Each row below holds a small network's activations on one input, seen along a few directions.
Each table varies a few parts of the input and shows all the possible inputs, shuffled.
Descriptions start from the smaller parts, as in this example, which fits no table here: one of 8 places around a ring, together with either a single point or one of 9 places around a ring or (one of 3 separate values, together with one of 4 places along a line).
Shared parts are said once, and a part with two or three values counts as separate values.
In the rows, 128 means zero.

Other details of the inputs vary at random and push rows far along two fixed directions, the same in every table; ignore that.

A family of inputs:
x1: [114 119  95  82 179  89  66 111 151 156 106 121 159 104 152]
x2: [170 134 111 107  48 136 210 123 172 112 169 187 133 113 107]
x3: [132 133 130  93  95 109 191 142 163 115 172 229 126 135 112]
x4: [105 123 123 180 138 121 160 155 101 147 182 129 126 146 174]
x5: [156  98 134  75 131 129 186 135 162 111 181 209 116 147 128]
x6: [160 112 146  97  98 137 198 127 161 111 187 207 121 134 104]
x7: [126 153 124 184 100 157 142 142  92  96  92  48  94 164 107]
x8: [149 108 146 150 119 122 135 153 102 117 120 134 114 142 178]
x9: [109 122  98  72 174 107  65 108 140 159 116 120 158 119 144]
x10: [138 113 126 111 155 151  82  84 148 162 122  94 159  77 112]
x11: [146 117 102 102 138 147  84  82 150 163 114  78 170  76 123]
x12: [ 91 153 119 147 133 115 126 167  88  93  98  99  88 202 129]
x13: [177  90 145  95  88 137 176 139 130 124 177 202 129 139 170]
x14: [123 115 134 102 177 137  72  88 143 163 126 111 161  84 116]
x15: [147 115  98 117 145 130  85  88 156 156 101  73 166  67 131]
x16: [142 109 122 122 160 133  85  88 157 156 113  96 157  66 120]
x17: [113 142 154 181 104 138 117 164  54 114  99  95 100 175 154]
x18: [120 147 148 187 116 159 140 141  95  99 103  70  88 161  97]
x19: [105 133 142 173 172 119 129 164  98  88  91  88  77 176 133]
x20: [161 129 135 114  66 138 203 121 172 116 176 202 127 110  96]
x21: [118 148 146 151  81 118 129 152  91 132 123 150 128 135 152]
x22: [121 127 155 185 158 135 142 153 104  83 102  84  78 162 123]
x23: [ 93 166 154 191 119 133 142 153  95  94 102 102  90 161  98]
x24: [ 84 157  93  88 141  88  63 114 141 166 107 139 172 102 127]
x25: [101 134 121  95 165 116  73 105 134 167 121 134 162 103 112]
Description of these inputs: either a single point or (one of 4 places along a line, together with either a single point or one of 5 places along a line).
Which other rows does x15 become when the place on the line of 5 takes its other values? List them by row number.
> x1, x16, x19, x22
A walk changes only the place on the line of 5. It starts at x7 and steps to x18. List the rest of the walk in order.
> x6, x25, x12
A walk changes only the place on the line of 4. It starts at x21 and steps to x17. List the rest of the walk in order.
> x13, x8

A family of inputs:
x26: [ 98 130 132 115 185 109  76 108 140 159 121 132 154  96 108]
x27: [113 149 110 115 107 108  70 110 122 166 104 120 173  88 141]
x28: [140 121 133  91  92 126 148 115 150 156 184 203 162  97 143]
x29: [ 97 154 124 159 117 124  84 134  82 153  96  89 140 134 132]
x30: [113 123 157 211 164 138 141 175  72  82  98  62  60 193 147]
x31: [158 120 145 119 130 167  82  73 143 149  97  83 154  66  87]
x32: [159 117 131 153  94 132 213 184 111  48 124 127  58 208 158]
x33: [144 123 104  56 111 105 146 117 183 127 147 199 146 113 119]
x34: [147 127 167 172  70 137 243 184 108  79 178 203  74 184 137]
x35: [134 117 127  67 135 117 148 112 176 135 176 202 147 114 118]
x36: [163  87 123  75 135 128 150 110 169 139 182 182 147 109 158]
x37: [116 152 109 186 130 154 119 105 132 131 103  34 130  99  89]
x38: [ 89 150 115 132 161 118  85 132 106 132  88  89 122 148 108]
x39: [121 122 114 141 162 128  88 133  99 135  94  67 125 143 147]
Describe the family of inputs behind these rows.
> either one of 2 separate values or (one of 3 separate values, together with one of 4 places along a line)
